Each row below holds a small network's activations on one input, seen along a few directions.
Each table varies a few parts of the input and shows all the possible inputs, shuffled.
Descriptions start from the smaller parts, as in this example, which fits no table here: ring(8) and (point or ring(9) or (values(2) and line(6))).
Shared parts are said once, and a part with two or three values counts as separate values.
In the rows, zero is written as 128.

Other details of the inputs shift rows strongly along three fixed directions, in all tables alike. That doesn't count.

A family of inputs:
x1: [187 153 158 165 118 163 119 102 148  65  86]
x2: [167 155 105 137  83 101 149 143 116 160 144]
x3: [167 165  67 127 107  84 150 125  95 170 150]
x4: [136 139  89 125  86 115 128 113 107 163 143]
x5: [125 136 127 111 140  99 126  92 115 144 123]
x6: [ 76  60 171 132 159 131 108 194 169 144 137]
x7: [157 143  95 110 105 110 135 105 122 164 136]
x8: [141 161 130 152 123 170 122  82 127  86  94]
x9: [112 133 145 144 142 182 112 120 138  63  88]
x10: [199 143 116 163 101 113 160 123  98  42 143]
x11: [147 171 100 116  85  93 149 122 116 205 138]
x12: [ 90 125 127  99 123 144 100  87 138 180 104]
x13: [157 146  94 153  80 134 154 132 101 106 142]
x14: [132 148  94 100 112 104 149 108 119 197 136]
x15: [118 108 184 115 154 151  94 165 112 170 173]
x16: [155 131 112 164 104 143 132 118 112  94 128]
x17: [165 162 155 147 122 155 119  90 149 107  85]
x18: [113 156 130 102 139 109  98  98 138 210  93]
x19: [113  84 122 132 154 114 118 165 139 136 147]
x20: [ 99 116 170 106 188 178  89  95 170 106  61]
x21: [108 142 120  99 141  89 131  91 113 177 130]
x22: [ 77 123 160 106 150 132 113 122 163 194 107]
x23: [134 127 137 124 156 145 111  92 146 128  99]
x24: [160 171  70 169  76 114 175 144  85 110 173]
x25: [184 169 123 164 105 136 139 148 124  72 118]
x26: [135 148 116 149 121 153 123 120 116  91 109]
x27: [161 128 129 130 111 117 148 124 111  78 132]
x28: [ 76  61 138 140 151 135 100 168 139 131 141]
x29: [149 132 137 157 125 127 122 157 140 106 128]
x30: [100 113 117  88 134 117 124 124 143 191 135]
x31: [ 96  56 145 115 154 133 118 175 155 132 138]
x32: [139 177  83 119 104  71 171 116  87 157 164]
x33: [123  76 142 121 129 115 129 170 131  78 154]
x34: [133 171 104 117 114  91 126 124 118 202 125]
x35: [128  94 136 165 127 115 132 217 141  98 164]
x36: [111  81 128 130 148 120 131 164 142 139 150]
x37: [115 126  92 144 103 111 146 144 105 161 161]
x38: [120 120 117 108 123 130 141 140 141 141 142]
x39: [134 149 135 130 147 157 135 100 145 103 105]
x40: [153 137 133 135 136 118 126 103 117  83 116]
x41: [133  85 122 124 117  91 143 168 110 109 163]
x42: [106 130 178  76 169 140  98  89  89 180 152]
x43: [147 106 133 121 118 115 129 133 122  83 138]
x44: [129  80 115 146 145 117 133 207 130  90 162]
x45: [105  77 116 148 103 138 141 205 127  85 176]
x46: [128 124 115 152 124 143 120 144 116  93 123]
x47: [111 153 162  95 168 148 103  59 139 109  61]
x48: [122 136 135 121 157 146 117 102 147 129 101]
x49: [120 129 151  96 136 135 119  89 137 111 103]
x50: [156 159 116 116  98 117 158 108 111  93 137]
x51: [153 166 163 154 134 171 120 110 156  69  83]
x52: [157 166 100 141 120 128 156 121 120 112 135]
x53: [116  86 127 141 151 127 135 179 141 109 156]
x54: [161 158 164 156 134 169 116 106 156  72  84]
x55: [ 69  48 154 108 163 141 124 189 164 131 142]
x56: [125 166  75 131  98  98 141 102  94 197 149]
x57: [106 122 134 100 119 110 109 134 149 202 128]
x58: [136 131 117 136 139 138 143 155 131  91 131]
x59: [107 116 125 113 147 124 131 121 141 170 129]
x60: [114  61 126 150 154 119 128 210 142  96 169]
x61: [ 96 159 121  87 145 100 134  92 114 169 113]
x62: [ 86  60 141 129 134 143 104 162 139 129 130]
x63: [ 81 117 132  80 135  99 140 118 124 179 133]
x64: [175 161 101 151 106 132 171 124 118  96 142]
x65: [139 160  73 141  85  98 153 112  90 184 157]
x66: [141 169  98 155 102 140 147 115 107 107 132]
x67: [143  94 135 167 126 114 122 202 138  97 155]
x68: [ 67 106 135  94 134 145  99 108 145 183 111]
x69: [113 155 133 125 128 120 132 126 142 172 124]
x70: [158 144 124 141 127 113 140 117 110  77 131]
x71: [155 143  96 114 104 114 142 118 123 152 143]
x72: [165 162 114 142 104 111 173 115 102  82 144]
x73: [149 154 137 138 126 126 114 106 140 146 106]
x74: [118 134 120 102 143  92 121 107 110 151 120]
x75: [171 171 101 139  71 110 161 150 119 133 156]
x76: [118 163 127 101 126 140 109  89  67 224 172]
x77: [128  88 127 139 140 101 136 189 113  70 159]
x78: [151 158 128 147  99 177 141  96 123  72  98]
x79: [120 139 112 139 124 132 111 100 118 146 115]
x80: [ 93 128 138 101 122 116 129 139 146 201 125]
x81: [106 106 118 106 147 107 121 117 137 198 132]
x82: [126 103  97 172 108 118 145 195 107  93 177]
x83: [141 140  93 102 111  99 140 103 116 200 134]
x84: [151 138 198 111 178 212  86  77 123 100 110]
x85: [122 110 177 122 162 153 112  90 147  73  87]
x86: [134 131 185 113 142 178  78  78 178 112  55]
x87: [132 141 143 140 141 176  93  82 134  83  68]
x88: [ 80 112 147 128 143 163 116 112 144 132 106]
x89: [128  79 134 133 122 108 151 187 118  74 164]
x90: [ 86  86 144 109 153 104 131 144 131 141 144]
x91: [135 123 157 122 126 141 106 117 153 142  94]
x92: [ 77  50 151 123 180 132 108 181 162 132 144]
x93: [189 176 115 171  94 132 156 163 118  60 133]
x94: [125 151 166 120 156 158 126  72 141  69  83]
x95: [ 98 143 103 123 125 118 116 101 115 189 125]
x96: [106 144 149 113 146 126 103 100 153 190  99]
x97: [136 106 127 138 101 114 135 193 140 125 162]
x98: [ 86  64 147 127 160 105 130 187 133 100 163]
x99: [139 160 156 122 152 149 118  64 134  77  78]
x100: [142 143 114 137  99 147 130 101 116 122 113]
Description of these inputs: values(4) and (point or (line(4) and line(6))).
Changing only the values(4) part turns x40 into x79. The same change can be made to x72. Which row results?
Answer: x88
Changing only the values(4) part turns x100 into x31. The same change can be made to x37. Which row results?
Answer: x59
Which other rows does x21 become when the line(4) part takes its other values? List them by row number.
Answer: x5, x94, x98
Which other rows does x11 become when the values(4) part takes its other values? List them by row number.
Answer: x13, x14, x89
Which other rows does x53 become when the line(4) part takes its other values? List them by row number.
Answer: x23, x39, x92
Which other rows does x70 become when the line(6) part takes its other values? List them by row number.
Answer: x21, x27, x33, x77, x85

A family of inputs:
x101: [132 110 131 144 120 113 129 153 130 116 135]
x102: [171 158 131 137 106 156 129 100 126  88 109]
x103: [112 105 138 118 129 130 109 130 130 151 127]
x104: [ 83  85 184 114 166 148  97 127 172 130  98]
x105: [134 159 140 135 128 164 115  74 137 105  83]
x106: [127 143 104 105 109 113 140 132 118 173 141]
x107: [128  95 135 148 126 119 130 176 141  93 143]
x108: [104 135 103  93 116 100 126 123 120 212 143]
x109: [119 109 159 132 145 144 106 123 153 100  92]
x110: [112 159 104 115 114 115 134  99 118 185 128]
x111: [ 77 121  98  89 142  96 141 113 123 228 147]
x112: [ 79  90 152 111 163 130 111 166 146 164 140]
x113: [147 162 156 133 141 164 110  82 138 109  91]
x114: [127 163 123 124 116 137 138  91 124 152 116]
x115: [104 107 120 124 146 128 123 115 129 139 122]
x116: [111 110 141 113 129 133 115 132 136 153 132]
x117: [153 141 120 147 115 121 147 157 113 121 160]
x118: [154 145 109 130 105 128 129 120 114 120 121]
x119: [178 172 115 118 115 148 145  67 120 112 107]
x120: [154 160 117 150 113 150 131 101 120  83  97]
x121: [163 137 108 140 120 112 145 114 121 105 125]
x122: [120 115 120 118 122 125 120 145 129 139 134]
x123: [121 117 156 135 148 144 109 130 137 123 124]
x124: [175 142 102 167 104 116 145 168 101  83 156]
x125: [117  81 159 147 149 141 127 194 139  96 159]
x126: [115 108 133 147 126 137 126 147 131 110 138]
x127: [167 159 127 146 113 136 129 103 130  84  94]
x128: [120 121 126 132 138 122 119 153 127 135 140]
x129: [136 157 144 100 152 118 133  76  90  94 123]
x130: [169 149 119 142  97 135 135 116 114 106 133]
x131: [146 124 117 144 105 102 156 171 123 122 162]
x132: [110  74 149 116 157 149 112 142 150 105 127]
x133: [121  60 142 142 152 126 142 197 151  71 155]
x134: [133  91 128 138 111 120 146 190 122 119 178]
x135: [ 96  98 190 119 170 170  90 113 181  92  71]
x136: [146 106  99 142 120  92 154 165 121 115 166]
x137: [ 95 101 173 117 157 143  99 113 164 135  95]
x138: [135 158 140 131 123 155 134  86 131 124 104]
x139: [128 143 133 138 121 142 126  99 127 128 115]
x140: [143 128 134 131 121 148 114 119 130 100 108]
x141: [152 144 117 144 128 148 137  91 125  87 111]
x142: [168 129 112 151  91 120 145 151 107 106 163]
x143: [178 166 124 125 122 158 127  55 126  94  90]
x144: [123  98 173 126 146 178 108 137 158  75 103]
x145: [119 118 125 140 122 135 142 155 129 113 143]
x146: [141 155 107 115 103 116 129 102 113 169 131]
x147: [130 148 122 113 128 109 152  92  83  86 141]
x148: [ 96 107 131 118 150 120 115 164 136 154 141]
x149: [136 127 139 128 159 146 112  98 132 113 103]
x150: [125 146 101 118 114  92 137 129 125 171 132]
x151: [149 141 110 124 103 125 145 141 118 130 144]
x152: [ 89 146  96 105 115  89 128 101 107 238 138]
x153: [ 65  80 135 119 151 125 106 157 141 156 128]
x154: [ 90  88 163 125 167 146  95 152 151 126 121]
x155: [150 141 103 146 113 111 144 166 110 122 163]
x156: [149 133 107 118 121 123 131  98 114 138 125]
x157: [ 87 122 121 114 135 124 121 128 135 167 126]
x158: [111 128 161 118 161 161 107 120 152 120  98]
x159: [145 144 112 120 128 111 143 102 130 138 123]
x160: [ 72 133 103  93 129  98 134 126 125 230 142]
x161: [165 180 102 132 100 112 148 105 121 128 116]
x162: [164 157 112 145 105 118 141 124 125 101 121]
x163: [111 117 173  96 167 127 122  87 124  66 100]
x164: [150 164 158 133 139 163 113  78 136 112  93]
x165: [100 124 119 113 137 104 123 147 123 191 152]
x166: [ 89  73 150 143 150 151 110 174 152  84 128]
x167: [116 104 155 134 156 155 117 166 148  91 123]
x168: [127 158 123 110 116 104 142 101 128 189 126]
x169: [ 83 108 141  90 138 119 108 116 137 211 132]
x170: [139 104 112 157 124 114 137 204 117  93 172]
x171: [182 160 104 163  97 111 149 138  92 114 157]
x172: [133 115 103 155 108 120 150 183 118  92 161]
x173: [111 115 135 111 130 132 107 117 131 157 115]
x174: [143 159 103 116 134 113 138  96 113 167 135]
x175: [ 84  93 179 128 168 181  85 108 164  92  72]
x176: [162 169 129  99 119 119 145  61  81  81 123]
x177: [137 120 103 146 120 104 135 180 108 126 161]
x178: [106  92 161 132 147 135 109 146 157 112 116]
x179: [123 154 118 112 125 111 121  96 132 165  97]
x180: [175 139 112 163  92 110 158 162 117  83 157]
x181: [117 126 133 128 137 120 114 130 122 160 132]
x182: [135 118 107 140 109  96 147 178 126 124 159]
x183: [114 132 117 132 126 133 125 127 130 127 120]
x184: [132 160 108 117 130 134 137  69 124 148 109]
x185: [138 110 114 145 114 107 154 194 131  99 159]
x186: [131 161 140 126 133 169 125  85 143 100  80]
x187: [124 116 118 121 118 122 122 146 126 139 140]
x188: [176 182 118 129 132 145 144  72 118 113 108]
x189: [127 105 115 157 110 115 141 168 111 116 162]
x190: [ 93 116 122 103 133  98 133 150 141 185 138]
x191: [115  74 148 162 131 145 132 191 138  70 158]
x192: [110 118 130 112 162 127 114 110 134 158 124]
x193: [102 141 112  98 122  88 139 125 130 214 138]
x194: [ 96 127 115 110 134  94 119 137 117 217 155]
x195: [153 127 112 152 101  96 148 155 113 123 154]
x196: [144 173 120 135 109 141 135  81 121 132 110]
x197: [117 142 144 100 138 155 104  86 146 144  86]
x198: [124 103 152 128 131 145 109 126 134 121 119]
x199: [179 135 112 154  88 129 158 163 109  86 165]
x200: [141 133 131 144 131 132 120 136 120 114 127]
Changing only one part turns x172 into x161. The same change can be made to x184. Which row results?
Answer: x159
Changing only one part turns x111 into x119. The same change can be made to x157. Which row results?
Answer: x108
Changing only one part turns x175 into x109. The same change can be made to x186. Which row results?
Answer: x185
What do these inputs look like to the network?
Answer: values(4) and (point or (line(4) and (point or line(5))))
A walk changes only the line(4) part. It starts at x156 and steps to x143. List the rest of the walk in order.
Answer: x132, x119
Which other rows does x178 become when the values(4) part takes its other values? List them by row number.
Answer: x126, x130, x194
Which other rows does x179 become when the line(5) part takes its other values? List them by row number.
Answer: x101, x109, x127, x195

A family of inputs:
x201: [173 168 107 131  79 117 160 132 131 106 129]
x202: [120 145 131  87 135 141  99  43 111 164  89]
x203: [146  98 166 161 156 137 119 154 149  48 116]
x204: [ 83  91 151  95 179  99  98 144 127 172 134]
x205: [146  99 166 152 161 138 112 152 141  43 124]
x206: [ 84  97 164 117 166 122  83 157 149 204 132]
x207: [ 86 112 114  88 114  77 149 155 131 220 154]
x208: [125 149 164 158 136 192 104 119 137  90 100]
x209: [ 71  82 123 103 162 108 128 148 144 196 151]
x210: [115 143  74 127 107  75 162 165  67 165 195]
x211: [180 134  92 146  73  80 189 190  86  89 214]
x212: [145  76 166 161 112 154 134 232 140  61 178]
x213: [180 133  91 155  68  79 195 193  95  94 205]
x214: [112 113 172 127 167 193  90 118 164 133  98]
x215: [148 209  84 138  94 107 162  71  91 156 127]
x216: [193 210  95 141  99  98 150  72 109 143  97]
x217: [160 187  85 117  83 123 126  51 121 166  88]
x218: [149 159 124 122 109 153 115  46 133 129  65]
x219: [148 101 138 138 154 156 131 151 122  55 140]
x220: [180 162 118 143 127 152 146  91 118  72 124]
x221: [ 86 128  88 122 120  77 151 158  92 184 188]
x222: [121 111 126 129 146 142 132 133 149 125 113]
x223: [ 97 148  96 131 115 111 135 138 130 159 126]
x224: [ 80  66 122 114 132 103 117 148 130 175 152]
x225: [ 76 115 160 128 161 165 107 112 159 109  75]
x226: [170 172 133 139  98 172 104  64 118 136  94]
x227: [140  97 175 121 141 157 128 154 133  39 130]
x228: [ 52  82 126  88 169 121 103 147 172 212 119]
x229: [127 149 137 101 131 150 101  33 126 144  82]
x230: [146 104 152 160 145 140 110 169 165  51 102]
What do these inputs look like to the network?
Answer: values(5) and (point or line(5))
Changing only the values(5) part turns x229 into x220. The same change can be made to x224. Which row results?
Answer: x209
Which other rows does x210 become when the values(5) part takes its other values? List them by row number.
Answer: x202, x204, x219, x227
Which other rows does x222 become when the values(5) part takes its other values? List them by row number.
Answer: x207, x216, x218, x225
